Each row has a name. Each question is about the rows just above it.

J: 23.2, 10.9, -3.7, 59.7, 20.2, -5.1, 75.9, -3.7, 57.4, -40.3, -12.2, 13.6, 1.8, -25.5, -0.7, 59.4, 68.5, -12.2, 82.1, -18.3, -6.1, -9.0, 30.1, 62.5
L: 26.7, -54.0, -75.8, 6.6, -35.5, -46.5, -30.8, -29.1, 1.0, 59.7, 20.9, -10.6, -35.5, -20.9, -16.8, 4.3, 0.9, -61.4, -9.7, 79.2, -35.5, 60.4, 24.7, -7.3
K: 4.9, -57.0, -0.8, -4.1, 3.9, -38.1, 40.7, -29.6, 8.3, 40.7, -15.1, -63.0, -59.5, -20.5, -74.5, -3.5, -0.8, 46.6, 18.5, -20.5, -11.2, -20.5, -4.9, -0.8
The value that L holds more than once:
-35.5
The row with 23.2, 10.9, -3.7, 59.7, 20.2, -5.1, 75.9, -3.7, 57.4, -40.3, -12.2, 13.6, 1.8, -25.5, -0.7, 59.4, 68.5, -12.2, 82.1, -18.3, -6.1, -9.0, 30.1, 62.5 is
J
Whose row is 26.7, -54.0, -75.8, 6.6, -35.5, -46.5, -30.8, -29.1, 1.0, 59.7, 20.9, -10.6, -35.5, -20.9, -16.8, 4.3, 0.9, -61.4, -9.7, 79.2, -35.5, 60.4, 24.7, -7.3?
L
4.9, -57.0, -0.8, -4.1, 3.9, -38.1, 40.7, -29.6, 8.3, 40.7, -15.1, -63.0, -59.5, -20.5, -74.5, -3.5, -0.8, 46.6, 18.5, -20.5, -11.2, -20.5, -4.9, -0.8 is in which row?
K

R: -25.1, -50.6, -50.6, -9.8, -2.5, 14.8, 12.9, -50.6
W: -20.1, -29.7, -26.3, 4.9, 6.9, 18.3, -20.1, -20.1
H: -36.8, -35.5, 1.4, 27.6, 34.1, 1.4, 37.0, 1.8
M: -63.9, -82.1, -71.6, 18.6, 34.2, 2.8, 48.6, -33.5
A: 56.4, 74.7, 60.1, 2.1, -13.1, 3.8, -18.2, 37.8
E: -28.5, -41.0, -35.7, 5.5, 9.7, 18.2, 14.0, -2.1
N: 12.2, 23.4, 15.4, 13.4, 5.7, 13.6, -2.0, 37.0
G: -36.9, -48.8, -43.1, 9.9, 15.2, 19.9, 17.7, 1.3
Repeated in W:
-20.1
Repeated in R:
-50.6
Which value appears more than once in H?
1.4

sado: 76.5, -54.3, 4.3, 14.7, 63.9, 85.9
kovu: -23.0, -30.5, -73.7, 31.5, -50.3, -60.5
nar: 13.5, -64.6, -64.6, 16.5, -47.2, 45.3
sema: -40.5, -40.5, 70.4, -25.4, 42.4, -61.2
bupod: 26.4, 60.4, 45.4, -27.1, 34.1, 45.4
fet: -63.9, -56.7, -77.4, 56.3, -47.2, 50.1
Which value appears more than once in sema?
-40.5
The value that nar holds more than once:
-64.6
Repeated in bupod:
45.4
Whose row is 26.4, 60.4, 45.4, -27.1, 34.1, 45.4?
bupod
Whose row is 76.5, -54.3, 4.3, 14.7, 63.9, 85.9?
sado

gemo: -1.4, 5.4, 13.4, 19.2, -1.4, -13.6
fik: 77.7, 4.3, -28.0, 51.6, 55.8, 50.9
tene: -11.5, -2.6, -48.0, -16.5, -12.7, 23.3
Geze: 29.7, 24.9, -1.3, 37.2, -0.5, -38.3
sepu: 25.5, 16.9, 16.7, 9.1, -8.2, 21.1
kodul: -12.2, -1.9, -14.3, -14.3, -14.3, -1.9
dadif: -9.1, -3.3, -49.6, -15.3, -14.2, 3.5
Bop: 49.9, 14.0, 31.0, 25.8, -6.5, 15.1
bezo: 33.6, 22.6, 9.7, 0.6, -6.5, 12.6
Pezan: 17.1, 38.0, 40.1, 34.6, 33.9, -24.2
zokun: 18.5, 66.0, 26.1, 17.5, 31.7, -6.4
kaban: 27.0, 5.5, 27.0, 27.0, -4.7, -22.1
Repeated in gemo:
-1.4
Whose row is 33.6, 22.6, 9.7, 0.6, -6.5, 12.6?
bezo
The value that kaban holds more than once:
27.0

tepi: 48.5, 48.5, -42.3, 7.6
pino: -79.6, -39.9, 30.5, -21.1
lufa: -3.7, 24.1, 15.4, -15.7
Pup: -65.4, -55.1, 61.4, 0.0
Which value appears more than once in tepi?
48.5
Where do -3.7, 24.1, 15.4, -15.7 appear?
lufa

Zazip: -39.1, -10.5, -10.5, -33.2
Ges: -19.2, -19.2, -6.1, -6.1
giv: -12.1, -6.1, -59.6, -59.6
Repeated in giv:
-59.6
Which row holds -39.1, -10.5, -10.5, -33.2?
Zazip
Repeated in Zazip:
-10.5
Whose row is -12.1, -6.1, -59.6, -59.6?
giv

